Each row below holds a small network's activations on one record, seen along a few directions.
After each row come some of the record's fields: Nif, Vami, Sebel, Kepe, Vanu, Piz.
Other fields move the rows too, some of them a lot.
In the rows, zero is written as 500.
Strong random noise was added to every row along 3 fixed directions; ignore it. To show where, here is one row again and again, with new noise each time:
[433 541 568 606 491 442 549 459 477 438 484 452 480 536 491 567 559]
[596 459 483 531 412 539 477 633 519 415 338 506 530 444 411 663 514]
[415 462 503 555 392 428 551 506 445 453 447 489 505 582 455 619 578]
[316 498 529 566 513 679 475 410 376 726 549 590 552 419 361 182 446]
[413 638 654 678 585 360 592 373 507 369 549 373 426 566 576 584 589]

[507 504 481 487 589 616 542 367 567 597 583 520 507 608 730 345 331]
(Nif c1; Vami n3; Sebel t2; Kepe p1; Vanu e2; Piz w1)
[250 390 408 534 380 267 536 503 412 563 498 595 502 681 446 663 679]
(Nif c1; Vami n5; Sebel t3; Kepe p2; Vanu e5; Piz w2)
[446 516 396 475 385 341 589 542 519 533 654 459 501 657 647 481 468]
(Nif c1; Vami n3; Sebel t4; Kepe p3; Vanu e3; Piz w5)
[365 603 648 535 633 529 509 381 412 584 596 489 470 395 470 257 531]
(Nif c2; Vami n5; Sebel t3; Kepe p1; Vanu e1; Piz w4)
[403 506 535 564 599 443 525 400 506 539 627 440 499 610 604 479 460]
(Nif c1; Vami n2; Sebel t5; Kepe p4; Vanu e3; Piz w5)
[455 358 499 442 503 630 391 504 469 572 436 593 555 443 377 449 477]
(Nif c2; Vami n5; Sebel t5; Kepe p1; Vanu e3; Piz w2)
[624 564 597 469 655 624 481 372 620 400 444 456 444 443 564 479 425]
(Nif c2; Vami n1; Sebel t3; Kepe p2; Vanu e4; Piz w1)
[539 588 557 431 464 408 597 444 489 370 511 399 481 424 480 473 565]
(Nif c2; Vami n4; Sebel t1; Kepe p2; Vanu e3; Piz w2)
[552 587 674 510 720 487 442 375 505 288 376 427 410 456 489 639 559]
(Nif c2; Vami n5; Sebel t3; Kepe p5; Vanu e4; Piz w4)
[592 616 606 610 754 371 502 394 602 353 544 407 377 565 707 704 496]
(Nif c1; Vami n4; Sebel t3; Kepe p4; Vanu e4; Piz w4)
[572 399 497 564 537 488 349 583 583 383 360 534 464 588 518 794 569]
(Nif c2; Vami n5; Sebel t2; Kepe p3; Vanu e4; Piz w3)
[511 525 592 416 473 530 531 425 410 445 427 467 507 485 439 491 482]
(Nif c2; Vami n5; Sebel t5; Kepe p5; Vanu e2; Piz w4)
[638 626 530 430 403 397 568 630 506 328 465 418 505 379 443 545 510]
(Nif c2; Vami n4; Sebel t4; Kepe p5; Vanu e3; Piz w5)
[598 467 522 476 622 614 448 441 618 444 414 498 491 501 594 620 427]
(Nif c1; Vami n5; Sebel t2; Kepe p1; Vanu e4; Piz w1)
[358 485 548 409 416 457 646 350 413 526 672 477 510 613 579 330 458]
(Nif c2; Vami n4; Sebel t5; Kepe p1; Vanu e3; Piz w5)
[394 544 507 648 519 526 449 561 509 670 643 579 562 405 419 219 487]
(Nif c2; Vami n2; Sebel t5; Kepe p5; Vanu e5; Piz w5)
[475 502 439 625 491 254 593 579 578 466 554 487 476 654 682 695 560]
(Nif c1; Vami n3; Sebel t3; Kepe p1; Vanu e5; Piz w5)
[734 582 491 522 682 508 505 488 721 334 436 389 467 495 764 646 329]
(Nif c1; Vami n3; Sebel t4; Kepe p5; Vanu e3; Piz w1)
[519 537 477 509 371 376 648 563 544 480 592 433 472 629 674 449 470]
(Nif c2; Vami n3; Sebel t3; Kepe p5; Vanu e2; Piz w5)
[544 573 578 448 495 528 586 390 524 475 615 390 469 565 647 413 435]
(Nif c2; Vami n1; Sebel t5; Kepe p3; Vanu e2; Piz w4)
[492 410 489 530 558 483 444 505 504 553 464 546 486 509 508 533 503]
(Nif c1; Vami n4; Sebel t3; Kepe p1; Vanu e1; Piz w2)
[476 446 547 587 633 603 386 472 522 529 441 565 451 548 524 507 455]
(Nif c2; Vami n5; Sebel t3; Kepe p5; Vanu e2; Piz w3)
[469 513 552 512 534 549 479 496 433 481 465 500 502 409 410 440 510]
(Nif c2; Vami n4; Sebel t5; Kepe p5; Vanu e1; Piz w3)
[447 310 290 360 305 417 619 465 478 558 515 482 493 869 796 641 422]
(Nif c1; Vami n3; Sebel t3; Kepe p3; Vanu e2; Piz w4)
[420 516 531 620 617 357 472 372 496 365 485 445 403 656 604 768 598]
(Nif c1; Vami n4; Sebel t5; Kepe p3; Vanu e4; Piz w3)
[345 639 601 637 628 133 618 310 589 327 702 288 370 749 778 679 613]
(Nif c1; Vami n5; Sebel t4; Kepe p3; Vanu e3; Piz w2)
[715 573 576 421 643 720 429 442 532 399 348 434 482 300 421 425 395]
(Nif c2; Vami n3; Sebel t1; Kepe p5; Vanu e4; Piz w4)
[454 477 522 533 600 478 458 418 444 530 458 502 474 505 465 542 510]
(Nif c1; Vami n3; Sebel t4; Kepe p4; Vanu e1; Piz w4)
[606 613 591 514 474 337 554 515 541 312 546 380 447 560 550 643 523]
(Nif c2; Vami n2; Sebel t4; Kepe p4; Vanu e2; Piz w4)
[687 580 584 461 602 585 505 545 627 350 470 470 523 386 521 521 452]
(Nif c2; Vami n1; Sebel t2; Kepe p1; Vanu e3; Piz w1)
[461 634 608 615 665 572 527 399 540 589 661 452 410 484 570 255 414]
(Nif c2; Vami n3; Sebel t3; Kepe p4; Vanu e2; Piz w5)
[368 585 486 547 314 360 605 582 421 602 632 452 538 496 425 363 614]
(Nif c2; Vami n2; Sebel t2; Kepe p2; Vanu e1; Piz w5)
[535 364 464 371 444 494 478 484 433 288 282 532 494 544 373 768 585]
(Nif c2; Vami n4; Sebel t1; Kepe p5; Vanu e4; Piz w1)
[482 483 477 451 271 399 565 641 398 495 509 501 561 457 394 530 616]
(Nif c2; Vami n2; Sebel t5; Kepe p1; Vanu e1; Piz w5)
[392 390 529 602 465 276 515 478 492 408 468 487 416 744 510 800 678]
(Nif c2; Vami n1; Sebel t3; Kepe p4; Vanu e1; Piz w3)
[552 436 383 554 560 651 418 526 558 627 489 568 499 530 673 465 328]
(Nif c1; Vami n4; Sebel t4; Kepe p3; Vanu e2; Piz w3)

Which values does each new row have?
[475 479 506 472 657 566 470 375 464 474 479 527 486 494 485 520 459]
(Nif c1; Vami n4; Sebel t1; Kepe p4; Vanu e4; Piz w1)
[416 527 466 455 630 680 454 353 478 768 663 522 522 496 623 140 267]
(Nif c1; Vami n5; Sebel t4; Kepe p3; Vanu e3; Piz w4)
[592 505 400 559 455 478 513 628 573 582 540 525 566 570 689 527 416]
(Nif c1; Vami n2; Sebel t2; Kepe p1; Vanu e2; Piz w5)
[566 507 502 270 293 356 695 429 424 281 508 356 466 608 571 638 564]
(Nif c2; Vami n4; Sebel t1; Kepe p3; Vanu e3; Piz w4)
[636 696 533 781 709 367 460 622 702 409 553 419 478 419 693 609 468]
(Nif c1; Vami n2; Sebel t4; Kepe p5; Vanu e5; Piz w5)
[726 500 367 469 312 367 548 777 618 344 402 448 510 567 703 830 468]
(Nif c1; Vami n5; Sebel t4; Kepe p3; Vanu e2; Piz w5)
[433 580 577 566 661 733 395 425 404 684 547 556 495 243 287 134 454]
(Nif c2; Vami n4; Sebel t1; Kepe p4; Vanu e1; Piz w3)
[383 272 352 398 484 541 442 419 436 614 444 578 496 761 631 617 447]
(Nif c1; Vami n5; Sebel t3; Kepe p3; Vanu e4; Piz w4)
[710 457 502 523 706 693 306 565 641 491 346 555 528 329 463 581 441]
(Nif c1; Vami n1; Sebel t2; Kepe p1; Vanu e4; Piz w2)
[461 587 625 476 617 545 498 371 457 467 495 469 492 326 376 330 483]
(Nif c2; Vami n4; Sebel t4; Kepe p5; Vanu e3; Piz w2)
[474 613 666 616 837 462 484 217 486 362 526 408 373 559 628 594 513]
(Nif c1; Vami n4; Sebel t1; Kepe p4; Vanu e4; Piz w4)
[540 620 622 413 569 574 538 395 479 461 512 410 507 390 506 322 425]
(Nif c2; Vami n5; Sebel t5; Kepe p5; Vanu e3; Piz w4)
[515 626 590 444 573 535 511 440 477 481 521 468 470 323 392 329 498]
(Nif c2; Vami n4; Sebel t3; Kepe p2; Vanu e3; Piz w2)
[513 452 524 498 502 581 422 538 480 575 505 541 531 352 387 382 497]
(Nif c2; Vami n4; Sebel t5; Kepe p1; Vanu e1; Piz w2)
[659 649 576 553 510 512 543 568 615 449 631 401 495 421 616 419 424]
(Nif c2; Vami n2; Sebel t5; Kepe p3; Vanu e2; Piz w5)
[392 644 636 689 654 403 539 415 524 593 689 437 432 488 564 241 508]
(Nif c2; Vami n3; Sebel t3; Kepe p5; Vanu e1; Piz w5)
[513 409 404 567 547 727 330 652 525 694 401 688 591 328 402 406 419]
(Nif c1; Vami n5; Sebel t5; Kepe p1; Vanu e5; Piz w3)
[693 598 452 431 477 515 517 683 592 486 505 474 536 390 620 461 398]
(Nif c1; Vami n5; Sebel t3; Kepe p3; Vanu e3; Piz w5)
